A small network was trained on invented records. Each row is its activation on one of them, seen along a few directions.
Records have a field called Kenak. Each example row is followed by its value.
Records without Kenak are marked missing.
The largest differences between rows may come from other fields.
In the rows, 500 means zero.
Strong random noise was added to every row along 16 fixed directions; ignore it. To show where, here is one row again and again, with new noise each time:
357 354 524 654 372 365 367 420 526 493 788 647 485 371 517 786 487 517 349 316 580 672 663 525 581 521 417 645 641 492 644 697 580
651 503 516 367 494 481 528 331 747 429 601 259 255 288 683 504 603 404 692 436 504 415 540 505 431 390 632 479 332 489 439 520 488
389 556 252 621 433 402 527 429 296 307 590 575 641 513 558 367 450 391 538 662 466 557 349 461 498 547 564  60 461 632 393 518 423
325 590 482 651 563 544 430 377 748 639 767 597 523 460 472 556 449 519 399 496 624 608 334 521 312 313 319 467 469 552 509 644 379
368 624 524 420 769 599 420 236 554 656 467 457 151 607 301 631 215 426 326 343 571 483 596 410 482 562 515 379 325 645 414 510 123
518 232 599 598 489 432 536 549 221 374 378 579 660 584 437 686 564 600 410 525 435 349 680 820 583 836 466 481 467 424 723 365 512
576 592 793 417 624 663 431 484 642 579 462 301 338 537 281 366 529 495 364 764 625 251 474 580 228 396 462 648 500 404 483 424 373
364 587 447 682 439 376 480 318 585 446 508 527 328 416 449 845 567 367 404 359 514 335 732 659 538 459 279 567 495 476 615 611 458
645 347 686 584 660 379 310 593 557 527 694 358 692 454 368 393 650 633 383 649 569 705 427 496 337 519 530 640 575 545 456 439 437
561 442 497 502 375 392 604 407 533 520 483 627 607 358 784 598 488 561 603 223 473 565 582 572 615 505 411 613 432 401 514 520 571
301 565 490 404 189 318 591 682 689 631 394 610 527 511 422 578 611 549 417 478 631 106 733 559 466 329 573 740 550 410 454 352 641
505 588 539 871 645 345 335 266 378 435 847 534 436 139 566 695 467 252 244 290 596 706 607 525 451 359 351 617 699 441 264 556 136
582 347 573 605 373 518 445 771 635 291 201 525 469 510 570 250 559 651 645 483 638 299 470 576 504 661 434 434 486 446 577 232 482
438 428 453 537 581 864 514 263 625 880 447 570 513 503 357 559 470 160 285 605 403 554 531 510 445 318 530 654 544 583 485 645 166
464 659 362 516 319 304 422 293 163 416 349 417 581 449 716 425 610 435 673 688 322 439 524 540 530 607 385 318 447 515 444 695 684
643 629 431 379 538 547 495 408 504 507 518 354 440 448 490 430 575 360 561 611 421 561 434 405 481 405 561 484 533 499 365 526 497
355 536 409 580 448 437 206 616 793 416 299 515 236 598 360 351 472 527 520 440 673 494 505 307 528 550 352 400 570 654 552 481 483
479 655 164 498 382 804 710 509 464 691 328 805 609 588 577 648 407 474 618 296 339 680 335 434 756 483 344 465 547 470 491 549 498

490 671 595 598 499 530 536 430 132 591 663 565 548 319 645 539 412 494 421 446 520 488 501 566 452 477 507 607 614 328 231 492 322 => y7
467 438 514 517 537 849 323 712 405 557 487 436 156 454 446 468 456 534 554 539 574 405 415 486 478 678 693 403 563 494 398 307 317 => y1
497 521 561 623 520 326 524 330 682 512 459 374 549 545 298 545 544 381 366 563 490 489 662 457 485 418 431 608 443 661 593 662 405 => y7
445 537 462 561 552 553 381 626 312 439 547 733 558 549 492 436 401 545 451 474 550 660 379 511 527 591 344 458 759 370 502 446 525 => y7
501 634 522 904 542 163 219 783 317 464 623 441 768 387 478 444 713 815 496 554 594 673 329 509 356 570 309 534 626 544 281 398 405 => y4
435 946 474 527 403 498 370 593 465 376 433 329 172 689 184 453 347 698 481 580 611 540 432 151 566 530 336 436 604 623 468 669 586 => y8
514 577 523 495 511 429 657 591 611 432 465 677 669 610 414 604 492 530 448 447 522 377 454 628 492 420 292 582 539 337 646 376 685 => missing
755 408 552 386 915 647 360 787 843 558 450 463 559 616 379 326 644 671 569 426 556 701 206 532 370 488 425 573 537 467 505 133 441 => missing
363 807 575 379 413 732 587 681 556 413 547 622 164 567 504 474 324 632 523 486 753 133 332 577 348 396 347 406 549 215 491 361 621 => y5
468 454 845 717 245 741 739 539 367 455 488 721 573 360 520 408 395 365 234 631 688 165 605 735 393 288 408 817 710 172 542 481 318 => y3
592 368 699 818 555 498 525 501 281 277 417 500 630 488 454 431 470 479 349 549 538 448 573 687 488 656 371 504 536 454 568 396 260 => y8
479 657 209 309 398 644 620 579 640 355 507 430 112 501 437 561 499 324 645 465 515 322 483 366 605 421 783 230 470 537 408 382 469 => y4
668 755 659 636 644 362 671 473 614 295 332 496 577 634 227 299 380 429 294 518 625 559 490 373 508 316 231 616 551 494 446 445 310 => y3
207 495 427 543 541 644 410 779 573 743 394 574 468 870 174 638 442 917 457 525 588 403 393 499 473 771 443 407 361 699 643 428 453 => y8
581 795 617 293 518 583 540 635 506 477 509 536 462 685 284 285 307 585 409 592 626 586 337 217 511 369 449 594 684 408 398 451 638 => missing
210 691 614 468 341 256 316 480 622 614 431 476 375 527 630 420 425 771 566 440 692 276 573 478 375 483 366 531 347 538 477 609 657 => y2
454 683 490  73 337 575 504 518 201 721 572 487 424 631 392 627 488 583 484 671 381 469 539 414 572 528 668 610 637 364 496 645 902 => y4
139 382 531 363 350 672 143 319 600 808 464 516 175 407 559 610 674 238 435 699 516 127 701 742 285 419 453 639 625 395 682 697 638 => y1
700 494 632 334 600 283 707 261 708 358 494 424 490 548 467 539 349 473 452 269 482 763 676 333 653 442 480 605 384 574 580 654 543 => y6
726 432 631 425 677 725 510 627 801 438 438 513 368 494 373 472 495 353 433 434 582 433 429 573 456 377 441 674 670 306 588 280 479 => y2
550 696 334 446 475 731 862 549 401 222 632 670 595 587 379 672 594 234 477 688 401 404 323 723 519 300 339 367 715 174 652 464 688 => y5
358 462 578 486 528 314 471 510 401 434 829 599 640 514 344 570 523 394 226 678 605 437 554 618 339 383 583 492 685 425 480 474 600 => y6
541 314 299 333 824 518 625 439 651 632 692 349 537 512 498 707 610 488 611 410 348 633 472 593 486 532 864 287 192 702 438 355 277 => y2
170 526 477 144 476 449 240 573 672 627 661 624 202 515 569 240 350 473 490 496 765 350 455 373 274 380 758 350 563 486 294 351 545 => y1
790 586 471 348 613 758 700 593 627 150 461 536 164 501 398 610 470 292 559 318 513 512 445 522 689 440 404 531 696 226 657 326 598 => y3
506 500 626 461 371 426 584 561 345 381 487 454 310 448 436 638 385 546 386 357 637 313 762 448 620 590 702 598 538 457 447 390 450 => y6
277 430 696 312 553 366 134 539 619 713 468 517 285 572 465 482 434 733 419 391 680 463 669 492 364 592 425 677 514 472 562 545 647 => y5

Which value of Kenak does each new row have?
440 507 426 745 462 380 253 639 487 258 660 682 471 354 652 556 598 547 542 371 616 631 376 617 508 530 175 419 752 335 606 477 634 => y4
611 465 502 209 720 614 704 482 589 704 730 524 623 526 548 593 444 578 540 391 431 708 356 512 472 440 722 519 387 465 423 416 480 => y2
161 548 325 374 288 469 515 511 620 724 429 628 555 677 506 579 585 636 582 574 476 369 515 549 480 481 497 446 361 579 614 658 694 => y4
578 628 542 465 720 669 603 600 308 836 231 606 678 683 512 453 301 894 572 244 427 786 307 403 586 741 418 528 323 544 282 335 219 => y1
676 491 493 733 549 620 642 621 421 331 651 419 492 307 567 510 475 558 566 365 559 570 374 497 504 532 624 389 441 475 311 352 204 => y5
655 516 585 295 566 438 550 600 611 301 382 274 314 560 369 382 562 482 558 593 549 282 537 489 450 514 671 462 431 459 465 244 553 => y1
396 758 507 407 546 433 737 514 512 637 555 643 767 614 408 366 393 543 353 628 553 434 365 475 323 259 499 507 462 481 315 411 417 => missing
417 621 312 692 634 537 394 512 426 326 599 495 334 532 368 667 497 490 493 458 505 601 374 509 546 621 394 229 511 562 528 515 368 => y4
571 599 411 253 434 461 819 356 436 492 614 317 426 553 414 844 501 500 570 535 365 309 631 530 604 499 763 415 260 551 527 555 676 => y6
